These are the activations of a small neural network, seen along a few directions. Each row is one input.
Each table varies a few parts of the input and shows all the possible inputs, shuffled.
Descriptions start from the smaller parts, as in this example, which fits no table here: line(4) and (point or line(9) or (values(3) and ring(5))).
Shared parts are said once, and a part with two or three values counts as separate values.
In the rows, 128 means zero.

A family of inputs:
x1: [ 84  77  72 156 118  94  91 124 121 123 130 124]
x2: [132 145 178 152 145 167  82 162 123 130 140  86]
x3: [163 155 189 103 119 142 181  62 180 137 167 147]
x4: [ 82 158 124  91 130 118  54 171  93 128 125  78]
x5: [149  57 158 176 101 131 135 135 138 115 125 119]
x6: [120 156 106  88 134 116  67 188  88 129 127 135]
x7: [ 74 101  74 160 131  95  79 131 114 103 139  99]
x8: [113 108  70 144  77 123 139 138  59 116 101 120]
x9: [150 139  87 100 132 111 101 179  75 138 121 142]
x10: [151  99 163 166 135 138 166 164  83 147 143 141]
x11: [ 85 133  89 134 149  92  71 152 109  92 134  75]
x12: [162 149 166 141 145 149  97 185 119 126 138 124]
x13: [141 194 162 145 121 142 185 115 214 175 109 141]
x14: [124 183  97  75 126 108 156  59 164 157  76 156]
x15: [127 131 165 187 166 136  95 150 139  93 147  77]
x16: [126  71 148 197 135 141 114 124 146 129 145 124]
x17: [134 166 111  52 125 105 149  35 142 135 108 161]
x18: [153  91 156 174  98 148 164 144  99 121 128 124]
x19: [142 150 128  29 122 101 142  12 120 108 141 168]
x20: [152 172 172 123 120 142 185  84 200 163 135 140]
x21: [163 128 173 139 139 139 135 188 101 140 142 150]
x22: [137 108  85 120 128 106 143 157  51 159 116 126]
x23: [112  98 146 207 148 146  95 130 142 100 153 119]
x24: [144  93 121 141 162 198 155 159 180 133 135 128]
x25: [174 141 205  83 118 139 177  39 161 111 197 154]
x26: [102  69  81 134  73  90 119 132 104 118 111 117]
x27: [108 209  98  97 126 106 163  94 172 160  56 162]
x28: [ 77 102  59  67 158 161 146 169 147  98  97 145]
Q: Changing only one part turns x15 into x11. The same change can be made to x23. Which row results?
A: x7
Q: Describe the family of inputs behind these rows.
A: values(2) and (point or line(4) or ring(9))
Q: Change only the values(2) part in x21. List by row number the other rows that result.
A: x9

A family of inputs:
x29: [155 144 186 183 129 128 161  96 149 143 112 120]
x30: [123 106 105  98 104 118 203 108 136 147 126 178]
x31: [174 131 194 129 146 155 152  88 116 112 141 130]
x32: [160 119 157 150 147 170 189 125 141 142 114 154]
x33: [ 85 104  87 155 167 116  88 155 129  80 145  90]
x34: [ 94 100 112 110 124 115 122  65 189 116 143 156]
x35: [124 136 119 147  80  93 140  69 139 148 134 154]
x36: [135 117 137  76 101  85 156  72 106 123 169 157]
x37: [127 117 169 149 166 162 141  82 186 102 128 120]
x38: [127 216  92  42 151 145 152 160 138 168  72 159]
x39: [110 117  97 139  82  91 127  87 116 156 101 110]
x40: [140 121 134 134 139 141 130  62 198 104 152 150]
x41: [127  95 106  68  99  92 124  86  83 117 119 117]
x42: [124 108 109 135 151 115  87 158  52 115 162 120]
x43: [ 62 111  74 134 135 124 100 116 118  81 123 117]
x44: [154 113 156 140 117 159 133 214 139 129 116 140]
x45: [101  96 125 153 174 138  71 164 145 122 149 111]
x46: [112 246 120  80 144  98 112 124 142 172  83 140]
x47: [137 143 176 181 103 122 100 178 137 135 121 110]
x48: [165 119 188 119 119 144  96 176 112 110 154 108]
x49: [ 91  87  78  98 111 106 109  76 156 100 109 104]
x50: [121  87  73  99  96 133 172 122 112 146  92 137]
x51: [176 115 127 122 125 138 205 107 165 143 127 176]
x52: [ 95 122  86 157 100  94 106 126  86 131  91 112]
x53: [171 132 159 106 114 134 145  71 125 121 166 167]
x54: [112 115  93 108 122 107 107 121  49  95 131 126]
x55: [150  97 145 124 153 122  71 175  77 136 159 126]
x56: [114 111 167 148 145 147  91 168 176  98 143  95]
x57: [111 131 165 156 143 171 132 124 179 109 160  72]
x58: [140  87 116 141 149 142 119 213 109 154 120 149]
x59: [157 131 152 153 122 183 188 166 142 146 136 102]
x60: [116  98  79 149 142 131 137 193  86 128 121 141]
x61: [111 130  93 190 129  87  97 164  90 122 119 102]
x62: [ 95 225  97  54 176 124  92 119 183 136 101 130]
x63: [137 230 127  18 151 112 109 126 108 144 115 135]
x64: [112 105  54 119 104 144 146 164  81 115  91 141]
x65: [114 115 143 185 132 117  80 169 112 155 115 124]
x66: [163 151 149 168 105 110 151  75 158 146 136 152]
x67: [159 138 192 124 120 165 133 128 114 118 172 104]
x68: [138 156 181 180 104 143 146 129 143 157 152  81]
Q: Changing only one part turns x67 into x57. The same change can be made to x63. Which row results?
A: x62
Q: Changing only one part turns x45 into x58. The same change can be made to x37. Which row results?
A: x32
Q: Describe the family of inputs behind these rows.
A: values(4) and (point or ring(9))
Q: Change only the ring(9) part in x31. List by row number the other rows that result.
A: x36, x41, x42, x48, x53, x54, x55, x67
Q: List by row number the other rows that have the values(4) part in common with x46.
A: x29, x35, x39, x47, x52, x61, x65, x66, x68
